These are the activations of a small neural network, seen along a few directions. Each row is one input.
Each table varies a few parts of the input and shows all the possible inputs, shuffled.
Descriptions start from the smaller parts, as in this example, which fits no table here: one of 2 separate values, together with either a single point or one of 11 places around a ring or (one of 5 places around a ring, together with one of 6 places along a line).
Shared parts are said once, and a part with two or three values counts as separate values.

Table:
x1: [-13  -7   2  23  11   3 -15  -7  -7 -16  37 -14]
x2: [  3 -16  21  18 -12  25  10   7  13  20  20  20]
x3: [-23   2  -2   9   8 -11  -5 -24 -13   1  23 -17]
x4: [ 11   1  15  14 -19  28   1 -11   2  22 -16  -8]
x5: [  7  23 -59 -78  16 -71   7  25  17 -54 -49  36]
x6: [ 14   0  18  16  -7  26   6  10  -2  28 -14 -20]
x7: [-20   9  -5  25  12   1 -12   2 -25   1   2 -31]
x8: [ 21 -22  26  18 -11  24   8   1  12  11  18  -1]
x9: [-32  -3  -4  22  11   6  -9  -3  -9  -9  38   8]
x10: [ 13  -6  24   4 -14  11  15 -15   6  27   7  -4]
x11: [-22   9  -9  23   5   3 -17 -21 -19  -4   0 -18]
x12: [ 40  10 -24 -94   1 -45  11  35  25 -29 -66  51]
Describe the family of inputs behind these rows.
Answer: one of 2 separate values, together with either a single point or one of 5 places along a line
Change only the place on the line of 5 in x1. List by row number the other rows that result.
Answer: x3, x7, x9, x11
Change only the choice among 2 separate values in x11. List by row number the other rows that result.
Answer: x4

Table:
x13: [ 15  -4  -1  -7  -3   3  12  17  10   4 -14   5]
x14: [-22   2 -18  -4  11 -15  -8  -9   1 -24  27   9]
x15: [-6  2 -7 -6 10 -4 -1 15 -7 -3 -8  0]
x16: [ 20   0  -1  -7  -7   4   1   3   6   0 -27  -4]
x17: [15 -8  1 -3 -7 -1  7 14 13 -4 -6 17]
x18: [ 17   6   0  -6  -7   3   6  11   9   6 -20  -5]
x19: [ -1   7  -7  -6   5  -3 -12   1 -13  -8 -20  -9]
x20: [ 18  -2  10 -16 -10   1   5 -11   5  12 -22   0]
x21: [ -5  -2  -4  -2   6  -7  -8  12  -3 -10   0  14]
x22: [14 -5  1 -9 -5  8  7 11 17 -7  1 18]
x23: [ 13  -9  12 -12 -10  -4  10   1  11   8  -1  20]
x24: [ -5  13  -6  -5   5  -5  -7  10 -10  -3 -13 -10]
x25: [ -7 -25  45  70  -2  46  -7 -19 -14  29  64 -42]
x26: [-21   6 -20  -1  16 -21  -1  -4  -9 -14   9  -6]
x27: [ 16   5  11 -15 -11   0   9  -2   7  18 -15   0]
x28: [-21   0 -18   2  10 -24  -8  -6  -4 -22  18   7]
x29: [-28  -3  24  70 -15  53  -7 -27 -17  41  25 -25]
x30: [ -5   0  -4  -8   7   2  -8  10   2 -12   8  16]
x31: [ 14  -6   9 -16  -7   1  16   4   8  16  -9  10]
x32: [-14  11 -21  -1  11 -20 -11 -18 -15 -18  -5 -16]
x33: [-18  17 -19   0  12 -22  -6 -10 -12 -13   2 -18]
x34: [ 13  -6  12 -18  -9   5  10  -2  16   5   6  22]
Describe the family of inputs behind these rows.
Answer: either one of 2 separate values or (one of 4 places along a line, together with one of 5 places along a line)
Start at x31 and move only the place on the line of 4, one step at a time. The first step leads to x13. Which rows follow, in order?
Answer: x15, x26

Table:
x35: [ 14  24 -38 -63   9 -51   5  14   3 -25 -61  10]
x36: [ -6  23 -48 -56  15 -53  -3   7   1 -41 -40  19]
x37: [ 29  -5 -14 -72  -1 -37  18  22  33 -27 -19  56]
x38: [-20   0  27  62  -4  37 -10 -29 -27  36  25 -53]
x39: [  2  -8  38  60 -15  57  -4 -18 -13  44  15 -41]
x40: [ 35   4 -15 -68  -6 -27  17  35  26 -13 -52  45]
x41: [ -9  14 -48 -56  24 -57  -5  25  10 -57 -11  36]
x42: [-38  -2  17  70   3  32 -20 -34 -30  20  45 -42]
x43: [-40 -16  14  71  13  28 -18 -17 -23   3  71 -27]
x44: [  1 -19  45  60 -19  59   6 -11  -2  45  33 -17]
x45: [ -4 -30  45  57 -15  46   5 -21   6  32  64  -7]
x46: [ 37  15 -23 -65  -3 -33   9  27  15 -19 -71  21]
The inputs of x40 and x36 match in every part but one. If x44 is changed in the same way as x40 into x36, which row does it become?
Answer: x42
Describe the family of inputs behind these rows.
Answer: one of 2 separate values, together with one of 6 places along a line
Change only the choice among 2 separate values in x43. List by row number the other rows that result.
Answer: x41

Table:
x47: [  7 -23  42  22 -11  23   9 -31 -14  58   2  -9]
x48: [-40  -8  12  24  11 -15  -5 -54 -37   8  43 -20]
x49: [  6  10  25  21 -27  43 -11 -33  -4  25 -18 -34]
x50: [  8  11 -41 -78 -25 -44  36  11  37 -17 -35  77]
x51: [  5  30 -33 -73  -7 -22   7  33  16 -16 -88  52]
x52: [ 14 -29  28  20   5  57   0  19   3  23  23  11]
x53: [  2  -6  34  21 -11  13  25  -6  24  32  51  -7]
x54: [ -1 -26  32  26 -18   5  32 -48   8  41  28  -6]
x55: [-29  32 -54 -79  11 -63  -4   4   2 -50 -29  69]
x56: [-32 -10   7  39  10  -2 -30  -5 -12 -29  51  15]
x57: [ -1   2  -1  60  -4  19 -13  24 -14  -8   2  -6]
x58: [  1 -16  19  28   0  60  -2  25  -9   8   3 -13]
x59: [-26  28 -68 -66  19 -57  -7  20  15 -35 -59  46]
x60: [  4 -31  19  25   0  40  23   3  26   6  48  13]
x61: [ 20  10 -32 -87  27 -83  -5  10   4 -70 -14  21]
x62: [ -3   8  34  24 -10  34  -1  17  -9  33   4 -34]
x63: [ 24   5 -48 -76  33 -76  -7  28  15 -56 -43  -3]
x64: [-35 -10  -6  37   6  -7  -7 -33 -30  21  16 -44]
x65: [ 56   7 -12 -82   6 -41   8  42  19 -35 -72   4]
x66: [-32   9  -5  33  12   0 -12   7 -14  14  37 -43]
x67: [ -8  23   7  42   4  14   3  15 -19  20  15 -41]
x68: [ -7 -10  33  29 -16  26   6 -23 -23  41 -17 -34]
x69: [  1  24  -2  38 -13  23  -9 -34 -14  11  -8 -42]
x70: [  8 -28  26  39 -19  19   7   3  30   4  39  27]
x71: [ 11  -4  44  17  -4  31   2  10   2  49  25 -10]
x72: [ -6  -2  -9  46  15  40   3  23 -19  -6  11 -19]
x73: [ -5  40 -56 -57  15 -40   7  29  10 -29 -82  47]
x74: [-13   4   6  46  -2   6   9 -24 -34  28  -7 -42]
x75: [  5 -13  26  42 -18  39 -17  26  -4   5  -6   0]
x76: [-30 -16 -20  37  23  27 -14  14 -13 -13  33 -20]
x77: [ 20  -2  34  14 -21  39  -8 -43   4  42   1 -10]
x78: [ 18 -26  35  35 -14  36 -15  20   7  21  14  23]
x79: [-36 -13  -1  24  28  20 -14  -5 -17 -26  60   2]
x80: [-22   9 -14  29  -5  10 -23 -44 -10   5  15 -44]
x81: [ 46  17 -36 -66  29 -59   8  37  12 -48 -67  -3]
x82: [-37  11  14  21  17  -7 -11 -14 -20   1  63 -19]
x83: [ 70  -6  -7 -91  -1 -46  15  37  23 -21 -47  27]
x84: [ 59 -12 -19 -87  -9 -62  38  20  40 -36 -20  30]
x85: [ 19  18 -30 -82 -16 -27  14  29  19  -2 -63  75]
x86: [ 11  -7  24  17 -27  22  14 -59  26  25  26  -7]
x87: [-26 -13 -12  51   5   6 -29  15  -8 -16  25  -7]
x88: [-27  11   4  17   1   2 -21 -65 -18  -8  42 -20]
Describe the family of inputs behind these rows.
Answer: one of 6 places along a line, together with either one of 2 separate values or one of 5 places along a line
The inputs of x66 and x67 match in every part but the place on the line of 6. If x63 is changed in the same way as x66 into x67, which row does it become?
Answer: x81
List by row number the other rows that have the place on the line of 6 in common with x48.
Answer: x55, x56, x61, x79, x82, x88
Change only the place on the line of 5 in x76. List by row number the other rows that result.
Answer: x64, x66, x80, x87
List by row number the other rows that have the place on the line of 6 in common with x77.
Answer: x47, x52, x71, x78, x83, x85

Table:
x89: [-12  20 -31 -53  -3 -47   9 -28   9 -14 -19  20]
x90: [-37   3   0  36  -1  -3 -12 -62 -20   5  37 -18]
x91: [-21 -17  21  27   8   7 -11 -16  -6  -7  72   0]
x92: [  8 -12 -11 -53  13 -37  11  13  18 -24  10  42]
x93: [ 88 -20  44 -40 -45  37  27  15  46  33 -58  30]
x94: [  8  29 -31 -43  13 -45   5   2  -8 -18 -44 -18]
x95: [-24   6  -4  43  11  -1 -18 -29 -31   5  12 -63]
x96: [-32   7  -4  45  16  32 -28   7 -35  -3   6 -29]
x97: [-22  -9  -5  52  11  26 -12  13   1 -12  45  -6]
x98: [  0  21 -28 -31  13 -21 -16  40  -9 -21 -52  14]
x99: [ 37 -25  75  42 -43  74  36   0  15  92   4 -10]
x100: [  9  -3 -29 -25   6 -22  10  44  18 -36 -15  38]
The inputs of x99 and x93 match in every part but one. If x96 is changed in the same way as x99 into x93, which row does it become?
Answer: x98
Describe the family of inputs behind these rows.
Answer: one of 2 separate values, together with either a single point or one of 5 places around a ring
Change only the choice among 2 separate values in x97. List by row number the other rows that result.
Answer: x100
